A small network was trained on made-up records. Each row is its average activation on records with the value named, seen along a few directions.
Values that are neighbours, or in one group, have similar rows; names and order tell nothing.
In the rows, 500 means zero.
Random noise pushes rows far along 5 fixed directions. That doesn't count. These rows show it; they differ only by the noise:
317 427 429 490 463 423 527 549 635 348 398 386 469 613 617 606 613 517
 681 559 683
570 537 487 475 354 461 451 436 442 548 444 483 422 449 455 510 466 454
 388 542 594
562 643 457 396 498 523 493 508 527 546 387 483 633 362 529 465 622 546
 411 633 592
636 773 546 353 572 507 567 441 714 469 552 575 533 484 604 587 592 677
 540 742 563
714 430 463 564 551 524 318 389 372 461 330 348 501 412 575 536 478 499
 499 508 736
591 577 473 484 429 356 445 346 707 257 409 429 311 636 642 733 563 575
 706 619 728
600 427 550 519 689 667 463 539 341 646 541 445 631 391 546 418 420 551
 432 544 586


Values of Z:
z18: 386 553 421 497 316 399 559 589 526 450 468 487 390 590 438 469 556 493
 468 554 498
z11: 448 632 486 331 578 477 543 490 672 390 458 539 666 472 540 601 692 550
 573 542 521
z8: 540 368 513 575 568 576 514 573 387 544 608 438 482 508 511 467 378 498
 421 466 559
z16: 371 301 488 559 566 483 558 551 610 299 474 407 487 612 620 697 541 527
 722 484 674
z21: 241 544 345 487 379 510 548 664 505 589 343 497 662 428 369 241 647 409
 378 482 330
z5: 53 487 556 503 749 534 706 741 737 446 602 536 767 621 639 406 643 585
 779 535 302
z7: 444 564 536 392 378 528 590 555 450 671 635 586 524 412 369 450 435 465
 286 552 437
z4: 494 499 509 466 571 521 450 445 544 442 448 553 526 503 558 563 561 517
 630 420 449
z15: 206 365 432 482 526 370 647 657 727 250 466 369 442 714 660 666 633 573
 777 467 679
z10: 695 466 500 604 406 444 393 452 323 515 475 458 337 471 435 494 384 466
 376 463 596
z9: 783 565 498 531 343 464 276 243 318 444 324 485 344 365 430 675 447 388
 351 385 623
z20: 440 509 274 550 278 303 419 469 593 274 224 345 398 545 533 508 686 460
 575 475 649
z6: 495 417 320 633 331 419 331 451 409 411 178 367 442 484 480 406 601 309
 533 309 549
z14: 244 228 609 622 500 480 617 569 513 488 729 555 357 751 433 507 292 415
 662 323 278
z1: 511 496 549 451 510 465 485 480 502 504 531 495 460 462 510 643 518 518
 537 528 525
z13: 381 387 513 600 609 523 570 613 509 536 716 449 432 664 545 429 369 576
 613 477 395
z19: 705 914 472 275 204 383 466 281 530 578 340 689 566 255 337 524 701 393
 181 583 380
z17: 257 346 366 619 341 432 518 591 543 490 463 410 427 617 440 402 468 397
 533 362 429
z12: 533 498 521 439 399 472 530 457 506 494 443 655 487 492 358 553 528 429
 443 466 391
z2: 304 417 424 533 618 565 482 645 503 518 369 430 739 473 562 296 637 436
 583 430 409
z3: 434 522 478 464 353 376 498 468 489 478 414 601 536 450 390 439 587 384
 412 431 342
Z is arranged as a ring.
Q: Name the neighbours of z6, in listed order.
A: z21, z2
Q: Name the neighbours of z13, in listed order.
A: z20, z17
Q: Name the neighbours of z7, in listed order.
A: z16, z15
Q: Name the neighbours of z9, in listed order.
A: z11, z1
